These are the activations of a small network on made-up records, seen along a few directions, one row for each record.
Each row is followed by the record's values for the fields Doko, Sobu, Zotuk, Vusu, Vege, Luser, Rafup.
Not every record has every field; a missing one is left out.
The largest differences between rows may come from other fields.
In the rows, 500 means zero.
Strong random noise was added to every row along 19 fixed directions; ignore it. To show where, here is one row again and again, with new noise each time:
[663 224 352 588 308 425 618 326 547 794 804 533 564 681 437 368 613 447
 449 418 593 420 575 248 269 399 395 304 431 513 603 716 601 445 447 475
 554]
[562 535 714 349 405 618 445 337 606 718 642 575 533 523 820 135 457 498
 515 543 482 487 578 184 443 369 556 590 670 342 302 485 742 434 703 282
 383]
[544 678 712 431 475 221 679 689 497 208 618 442 543 577 624 817 665 401
 813 574 228 562 453 359 727 238 541 619 379 385 660 558 612 443 479 725
 648]
[540 291 706 471 424 604 552 592 243 494 618 401 434 512 491 530 561 627
 518 700 360 689 440 613 339 559 478 344  61 403 328 493 532 301 560 524
 375]
[402 181 495 611 294 169 523 660 424 461 761 571 519 487 463 374 408 408
 745 736 507 642 778 371 370 440 441 427  66 361 410 258 419 508 412 593
 245]
[426 453 534 541 631 417 292 372 376 507 420 171 541 447 562 587 562 658
 512 484 595 501 660 848 532 440 443 700 553 289 359 276 612 175 376 333
 604]
[407 584 359 439 523 460 780 371 448 497 545 568 119 337 575 454 527 451
 507 623 627  50 749 444 474 622 497 561 620 295 400 434 583 565 748 569
 423]
[477 413 562 514 403 680 569 282 486 324 553 398 503 463 642 306 551 646
 495 598 624 447 370 694 508 603 654 587 494 680 366 714 839 495 587 407
 459]
[369 524 539 453 611 489 563 539 627 488 481 604 677 589 539 457 547 522
 394 348 297 281 431 706 514 687 332 520 746 441 421 456 514 567 442 299
 794]
[513 238 514 605 761 457 566 559 355 632 474 479 874 435 848 579 737 528
 597 481 450 306 505 511 491 411 491 303 626 499 278 363 418 222 486 212
 627]
[396 379 371 553 414 545 730 367 535 420 578 534 423 495 273 278 359 296
 490 404 543 350 521 627 619 504 583 495 464 750 782 725 655 646 394 502
 560]
[581 584 320 346 626 495 638 604 535 784 344 447 614 397 388 527 368 435
 465 400 383 459 683 534 585 242 341 438 407 566 524 425 481 348 418 593
 602]
[728 781 445 365 369 469 493 492 714 504 448 405 713 519 757 608 592 689
 528 637 543 541 315 335 695 221 618 646 532 748 466 643 791 433 512 666
 606]
[502 596 634 543 344 676 526 333 398 400 546  79 490 700 583 459 667 700
 423 749 672 485 454 505 623 403 829 570 384 530 577 693 814 339 458 573
 555]
[566 554 698 410 461 469 436 717 411 549 438 402 553 601 593 615 585 568
 450 670 417 731 388 327 497 462 593 398 288 458 492 406 347 415 503 608
 511]
[562 323 415 450 605 476 580 621 332 519 426 503 636 431 507 644 548 601
 625 480 486 641 577 631 489 402 517 414 106 628 413 506 404 345 467 646
 468]
[544 536 769 405 504 519 482 493 504 810 624 643 499 604 634 338 428 243
 451 349 180 545 579 332 511 322 488 538 446 499 559 601 558 241 524 464
 758]
[678 616 639 148 763 620 361 690 301 549 328 654 401 409 610 792 448 570
 498 542 286 453 115 614 821 406 653 492 478 570 548 401 385 329 632 371
 648]
[610 423 788 188 573 678 737 372 504 532 460 510 559 632 541 447 632 642
 528 462 557 587 275 479 571 463 743 448 644 547 605 693 590 556 683 330
 473]
[491 744 494 464 287 391 313 399 681 741 463 514 324 489 619 532 525 719
 267 722 697 507 528 395 478 573 561 739 627 363 411 197 546 416 515 543
 478]
[632 684 482 378 545 371 570 371 546 722 454 487 327 478 673 518 569 424
 483 491 619 444 685 267 557 325 670 626 465 578 542 633 584 287 634 774
 657]

[667 554 304 509 537 539 433 584 531 569 512 526 454 365 473 512 436 390
 445 435 377 423 381 317 430 485 252 325 537 437 444 507 509 529 539 469
 455]	<Doko:w2 Zotuk:u1>
[567 496 284 525 585 515 596 586 553 557 457 327 717 472 445 574 608 688
 468 584 522 426 489 552 455 461 376 286 444 502 373 450 533 440 404 572
 508]	<Doko:w1 Sobu:l4 Zotuk:u2 Vusu:z3 Vege:g1 Luser:m2 Rafup:d2>
[492 301 663 297 345 567 610 525 359 634 520 345 608 717 353 538 468 659
 465 635 579 499 547 649 389 420 406 428 618 384 537 364 353 611 521 256
 394]	<Doko:w2 Zotuk:u2 Vusu:z2 Vege:g2 Luser:m4>
[552 452 555 464 636 375 596 715 524 123 722 411 561 545 426 389 504 470
 765 657 216 471 407 454 546 570 442 257 159 310 331 633 746 523 531 615
 442]	<Doko:w2 Zotuk:u2 Vusu:z2 Vege:g1 Luser:m4>
[696 544 306 514 564 648 344 438 329 455 414 362 260 272 501 540 350 331
 447 544 610 335 250 468 687 382 626 421 574 744 659 635 591 439 568 440
 429]	<Doko:w2 Zotuk:u2 Vusu:z2 Vege:g2 Luser:m2>
[606 744 281 359 619 365 761 537 869 536 305 416 774 499 510 575 623 706
 440 514 532 360 472 537 556 508 394 474 659 623 350 573 665 554 490 679
 691]	<Doko:w1 Sobu:l1 Zotuk:u1 Rafup:d2>
[494 384 600 543 330 314 797 440 528 616 586 414 419 537 385 528 570 351
 459 650 585 448 473 460 522 418 566 424 593 627 776 511 516 470 442 509
 576]	<Doko:w1 Sobu:l3 Zotuk:u1 Rafup:d4>
[617 446 598 556 366 595 428 392 256 417 652 212 207 374 501 586 500 421
 395 593 368 399 262 763 397 527 282 480 528 501 477 635 759 283 561 378
 592]	<Doko:w1 Sobu:l3 Zotuk:u2 Vusu:z2 Vege:g1 Luser:m3 Rafup:d3>
[584 622 311 651 357 534 549 422 469 548 448 121 362 361 395 602 548 604
 417 725 685 538 616 479 435 383 424 481 372 448 459 469 664 337 449 712
 366]	<Doko:w1 Sobu:l2 Zotuk:u1 Rafup:d4>
[523 584 297 403 496 271 464 589 814 568 437 762 442 481 264 541 382 618
 302 470 448 505 402 793 402 842 311 521 385 703 385 484 456 594 445 740
 664]	<Doko:w2 Zotuk:u2 Vusu:z2 Vege:g2 Luser:m2>
[413 128 972 437 595 462 504 495 430 736 605 654 811 677 720 289 559 505
 612 540 440 657 576 546 418 449 677 430 531 540 357 399 357 301 542 195
 544]	<Doko:w1 Sobu:l4 Zotuk:u2 Vusu:z1 Vege:g2 Rafup:d4>
[522 462 302 557 496 523 281 529 324 516 515 489 507 508 536 605 415 428
 485 401 460 303 598 580 462 423 247 556 553 461 444 484 384 495 461 402
 662]	<Doko:w1 Sobu:l2 Zotuk:u1 Rafup:d5>
[415 513 342 633 444 599 465 600 347 550 474 287 683 627 690 486 582 534
 356 530 491 192 745 455 309 544 294 396 559 393 272 449 390 517 488 473
 590]	<Doko:w2 Zotuk:u2 Vusu:z3 Vege:g1 Luser:m4>
[457 352 351 588 609 429 333 405 586 433 522 596 450 404 452 229 421 417
 466 344 604 533 472 554 452 725 519 465 428 595 452 568 551 546 451 468
 521]	<Doko:w1 Sobu:l3 Zotuk:u1 Rafup:d3>
[468 637 219 472 493 287 428 711 706 167 582 770 551 456 460 478 334 496
 707 568 399 387 463 413 662 563 423 566 340 509 414 468 542 826 455 682
 469]	<Doko:w1 Sobu:l1 Zotuk:u2 Vusu:z4 Vege:g2 Rafup:d2>
[418 736 556 547 454 564 310 479 556 552 460 433 535 416 661 432 357 390
 424 357 252 464 648 601 474 420 207 763 684 395 317 419 641 375 468 402
 668]	<Doko:w2 Zotuk:u2 Vusu:z4 Vege:g2 Luser:m4>
[344 574 801 418 587 495 652 661 515 523 398 632 453 549 508 398 446 288
 430 379 208 628 628 498 370 686 403 483 447 451 424 521 289 557 602 608
 640]	<Doko:w2 Zotuk:u2 Vusu:z3 Vege:g1>
[508 537 327 515 753 401 642 456 687 452 423 556 588 333 476 549 592 684
 611 533 560 428 509 617 632 557 592 485 442 488 344 446 679 376 484 587
 471]	<Doko:w1 Sobu:l4 Zotuk:u2 Vusu:z1 Vege:g2 Rafup:d2>
[542 482 441 557 327 595 264 240 529 621 808 722 385 748 510 430 538 636
 440 323 497 446 579 451 404 539 514 707 355 358 501 698 702 402 477 491
 615]	<Doko:w2 Zotuk:u2 Vusu:z4 Vege:g2 Luser:m4>
[621 575 467 293 319 562 472 525 420 266 601 416 378 514 471 599 425 593
 610 585 466 449 428 594 407 443 229 590 522 436 395 634 591 747 667 561
 430]	<Doko:w1 Sobu:l2 Zotuk:u1 Rafup:d3>
[462 500 650 481 503 680 557 521 333 405 536 491 442 461 515 552 503 392
 549 341 280 550 459 551 509 447 418 530 485 382 583 542 527 485 527 392
 462]	<Doko:w1 Sobu:l3 Zotuk:u1 Rafup:d3>
[332 532 505 692 561 313 387 558 633 579 440 447 508 494 534 364 512 450
 314 780 622 354 426 430 581 703 649 382 702 512 483 226 371 465 365 416
 668]	<Doko:w1 Sobu:l2 Zotuk:u2 Vusu:z3 Vege:g1 Luser:m3 Rafup:d1>
[629 396 426 303 675 329 348 545 609 390 421 502 520 333 530 392 420 623
 563 590 618 547 319 625 463 664 410 420 545 544 226 414 540 581 620 409
 421]	<Doko:w1 Sobu:l3 Zotuk:u1 Rafup:d5>
[769 413 385 214 687 608 486 401 563 626 528 649 507 455 483 420 535 708
 595 388 608 566 391 373 431 451 496 357 457 470 369 647 577 527 702 489
 365]	<Doko:w1 Sobu:l4 Zotuk:u2 Vusu:z4 Vege:g2 Luser:m4 Rafup:d4>
[535 445 323 335 559 685 567 398 401 572 443 431 433 425 362 350 317 549
 563 391 605 432 796 573 406 401 360 515 439 375 373 534 547 573 623 466
 264]	<Doko:w2 Zotuk:u2 Vusu:z1 Vege:g2 Luser:m3>
[389 449 672 629 789 603 484 448 518 408 414 123 705 596 394 361 671 590
 426 446 492 587 445 683 466 654 547 307 610 351 444 539 581 352 365 371
 607]	<Doko:w1 Sobu:l2 Zotuk:u2 Vusu:z1 Vege:g2 Luser:m3 Rafup:d4>
[683 358 350 544 477 633 368 377 584 628 569 691 538 454 451 390 462 610
 387 326 471 671 320 614 307 647 415 429 246 778 337 791 647 388 509 553
 521]	<Doko:w2 Zotuk:u2 Vusu:z1 Vege:g2 Luser:m3>
[523 231 578 446 440 373 615 446 402 699 642 666 646 683 569 475 465 350
 666 451 566 414 710 443 545 224 668 523 477 709 670 598 383 439 497 442
 562]	<Doko:w2 Zotuk:u2 Vusu:z2 Vege:g2 Luser:m2>
[636 337 421 371 587 450 443 667 434 546 494 483 475 291 361 412 283 460
 672 625 491 659 529 368 445 382 353 277 324 320 359 262 412 533 572 410
 101]	<Doko:w2 Zotuk:u2 Vusu:z2 Vege:g2>
[470 776 463 648 624 388 442 597 791 366 297 212 686 406 492 453 538 383
 393 483 445 574 303 382 643 520 436 427 804 516 570 441 580 548 308 509
 676]	<Doko:w1 Sobu:l4 Zotuk:u2 Vusu:z2 Vege:g2 Rafup:d1>
[380 380 417 813 459 522 535 309 476 464 559 456 476 608 458 434 689 464
 504 375 781 568 658 256 457 552 780 477 452 420 730 578 448 533 375 548
 363]	<Doko:w2 Zotuk:u2 Vusu:z3 Vege:g1>
[473 411 621 394 503 515 355 309 484 424 552 606 232 609 366 570 577 794
 402 482 633 562 368 793 360 874 525 644 513 285 404 484 504 543 607 390
 484]	<Doko:w2 Zotuk:u2 Vusu:z3 Vege:g1>

Which values does each new row have?
[459 361 759 480 602 227 506 666 376 330 583 537 560 561 641 673 599 440
 737 626 359 515 475 522 547 488 518 485 467 371 427 379 365 426 541 434
 599]	<Doko:w2 Zotuk:u2 Vusu:z4 Vege:g2 Luser:m4>
[562 496 658 287 543 554 457 510 670 710 456 587 555 335 537 180 219 390
 473 484 325 571 477 488 425 466 267 481 728 436 257 350 593 510 642 205
 373]	<Doko:w2 Zotuk:u2 Vusu:z2 Vege:g2>
[347 420 530 472 369 612 554 565 425 535 630 854 499 625 372 479 341 389
 564 303 306 481 645 526 514 462 458 596 403 454 677 472 340 675 447 433
 429]	<Doko:w2 Zotuk:u2 Vusu:z1 Vege:g2 Luser:m3>
[485 581 664 401 578 536 488 546 348 457 372 368 313 486 688 368 528 435
 495 671 632 534 608 200 476 565 718 456 440 363 400 470 382 526 736 583
 361]	<Doko:w1 Sobu:l1 Zotuk:u1 Rafup:d4>
[435 439 816 426 526 271 403 407 638 604 671 568 483 666 408 430 471 359
 484 382 326 490 421 644 599 496 457 639 777 340 701 397 593 378 379 213
 784]	<Doko:w1 Sobu:l3 Zotuk:u1 Rafup:d4>
[554 450 482 509 362 592 410 679 242 120 753 570 272 479 489 511 345 210
 673 511 241 333 313 312 511 493 326 384 431 355 609 632 498 797 623 410
 336]	<Doko:w2 Zotuk:u2 Vusu:z2 Vege:g2 Luser:m4>
[655 556 314 417 681 274 549 497 831 722 394 776 531 175 654 339 413 356
 586 457 597 496 502 128 517 440 484 404 728 589 361 367 496 526 656 504
 346]	<Doko:w2 Zotuk:u2 Vusu:z4 Vege:g2 Luser:m4>
[491 505 743 214 612 735 613 729 212 416 485 665 525 573 543 714 494 650
 639 544 154 498 440 726 601 443 499 513 224 401 387 475 392 444 636 469
 512]	<Doko:w1 Sobu:l1 Zotuk:u1 Rafup:d4>
[429 500 436 588 424 528 890 660 565 496 581 540 549 143 336 597 377 409
 590 666 115 341 442 788 596 368 141 401 492 504 438 259 731 398 393 409
 392]	<Doko:w1 Sobu:l4 Zotuk:u1 Rafup:d4>
[419 394 364 508 303 646 374 510 411 580 686 641 636 620 561 296 293 547
 573 663 528 274 686 482 566 323 534 562 385 560 418 437 521 586 449 391
 427]	<Doko:w1 Sobu:l2 Zotuk:u1 Rafup:d2>
[516 672 525 536 739 595 424 492 461 407 373 277 402 360 607 442 482 323
 429 493 416 277 360 436 650 522 506 424 798 394 479 499 607 420 563 321
 607]	<Doko:w2 Zotuk:u2 Vusu:z3 Vege:g1>
[504 379 505 642 675 602 391 463 349 469 518 502 501 567 617 350 542 356
 487 500 596 379 392 350 658 533 920 326 415 706 636 682 474 387 487 454
 549]	<Doko:w2 Zotuk:u2 Vusu:z2 Vege:g1 Luser:m2>
[438 243 531 547 655 430 417 609 440 402 586 613 571 630 302 438 578 585
 676 444 553 842 510 331 527 579 760 296  64 290 631 419 322 516 364 564
 300]	<Doko:w1 Sobu:l4 Zotuk:u2 Vusu:z4 Vege:g2 Luser:m4 Rafup:d2>
[504 558 502 587 421 518 539 466 603 335 678 561 419 467 512 433 518 434
 512 532 346 331 321 440 507 613 383 485 637 367 480 560 735 595 530 374
 486]	<Doko:w1 Sobu:l1 Zotuk:u1 Rafup:d4>
[571 488 658 390 630 415 421 368 563 803 364 457 413 522 283 595 500 399
 350 187 524 767 473 597 423 463 405 547 733 440 748 450 330 361 423 395
 646]	<Doko:w1 Sobu:l1 Zotuk:u1 Rafup:d3>
[234 471 732 693 692 606 607 453 320 381 516 637 277 326 525 439 471 230
 535 332 219 477 600 772 568 658 585 605 373 495 525 535 531 268 489 483
 618]	<Doko:w1 Sobu:l3 Zotuk:u2 Vusu:z1 Vege:g2 Rafup:d5>
